Here are a small network's activations along a few directions, averaged over the inputs that share one value of a field.
Values that are neighbours, or in one group, have similar rows; names and order tell nothing.
In the rows, zero is written as 500.
Strong random noise was added to every row along 2 fixed directions; ignore it. To show where, here is one row again and again, with new noise each time:
[428 476 528 476 412 509 471 565 468 473 446 509 542 520 585 441 435]
[473 455 468 490 448 482 506 528 515 561 560 538 419 575 436 459 520]
[439 479 548 473 428 420 516 543 371 516 533 512 541 585 509 453 495]
[481 442 417 500 445 574 469 538 649 550 508 548 366 523 459 454 488]


S, 11 values:
s8: [480 526 525 441 523 363 530 530 330 536 555 479 581 622 454 476 702]
s3: [590 535 523 513 531 437 563 434 646 613 492 512 431 462 465 580 481]
s2: [518 407 416 534 504 654 377 415 637 440 460 485 428 492 607 556 371]
s10: [616 580 551 469 513 482 490 445 518 472 417 436 484 377 420 506 505]
s4: [472 522 613 548 510 488 533 448 550 482 472 561 556 449 619 589 449]
s1: [564 453 360 569 636 531 530 483 634 603 625 481 286 499 287 405 707]
s11: [658 533 420 514 682 332 617 408 462 635 815 480 349 568  67 538 691]
s6: [463 462 503 445 450 430 504 536 493 552 555 534 496 607 484 472 514]
s9: [382 490 527 407 420 544 502 493 355 447 376 491 644 493 641 524 407]
s7: [566 564 491 543 657 512 522 536 336 425 555 501 581 461 464 438 574]
s5: [475 538 511 605 436 571 498 493 506 431 476 494 544 463 599 661 414]
S is arranged as a ring.
Q: Going along S from s11 by way of its neighbour s7, in what order are s2, s4, s1, s5 met?
A: s1, s2, s5, s4
Q: Which values are neighbours of s6? Give them in the order they are listed.
A: s8, s9

C, 15 values:
c14: [454 663 547 231 354 493 526 632 406 367 235 461 838 281 710 357 436]
c2: [442 480 488 485 491 397 590 506 482 580 715 532 394 770 386 702 534]
c5: [729 364 281 636 425 570 575 443 753 753 770 608 155 619 281 629 481]
c12: [755 508 388 540 699 713 470 480 675 536 598 523 324 384 280 469 678]
c6: [552 633 610 622 647 455 624 339 302 562 575 489 517 454 412 648 657]
c10: [313 374 319 499 350 463 444 455 554 453 635 443 451 608 509 533 472]
c11: [575 577 451 587 649 566 538 518 530 412 498 448 576 357 436 447 440]
c8: [494 549 619 364 391 359 468 584 348 467 370 496 622 516 509 330 604]
c13: [545 513 572 537 620 578 399 427 760 368 320 442 454 212 599 673 304]
c1: [384 359 500 438 523 523 465 657 468 516 518 586 480 652 657 334 520]
c15: [594 525 659 580 474  82 620 337  58 689 784 461 630 713 479 683 559]
c4: [302 436 558 556 461 613 530 638 601 453 343 380 637 565 717 212 482]
c9: [373 351 269 438 363 755 303 556 715 496 330 657 307 486 564 450 382]
c7: [576 483 516 530 532 680 479 291 879 512 432 580 340 403 471 660 368]
c3: [490 601 426 516 542 669 327 650 656 367 237 468 404 282 462 364 507]
C is arranged as a ring.
Q: Going along C from c8 by way of its neighbour c4, in what order are c14, c5, c12, c9, c3 met?
A: c9, c5, c12, c3, c14
Q: Which values are neighbours of c7? Give them in the order they are listed.
A: c13, c15

L, 11 values:
l1: [421 355 270 443 454 636 476 461 738 775 571 631 197 756 413 474 748]
l11: [546 559 416 731 661 664 583 498 632 465 545 477 445 352 530 587 433]
l3: [610 526 610 712 562 430 494 321 278 456 681 572 462 568 535 712 513]
l10: [563 444 582 355 392 327 543 340 562 651 540 637 381 583 392 580 326]
l6: [321 531 826 392 234 128 637 631  93 542 515 570 801 773 659 492 404]
l4: [501 487 447 522 383 697 400 332 652 444 344 402 453 421 627 712 326]
l7: [279 321 388 461 471 724 379 630 466 310 459 522 563 463 661 362 371]
l5: [653 527 611 588 739 301 517 391 607 512 611 405 470 370 384 506 667]
l9: [541 691 573 473 522 534 574 600 626 507 246 471 572 227 502 422 637]
l2: [641 541 352 434 603 435 551 557 438 577 563 379 423 515 221 311 580]
l8: [425 502 354 401 464 790 273 766 625 217 307 442 674 368 655 328 416]
L is arranged as a ring.
Q: Going along L from l11 by way of its neighbour l3, in what order are l10, l6, l4, l7 met?
A: l4, l10, l6, l7
Q: Which values are neighbours of l2? Give them in the order they are listed.
A: l9, l8
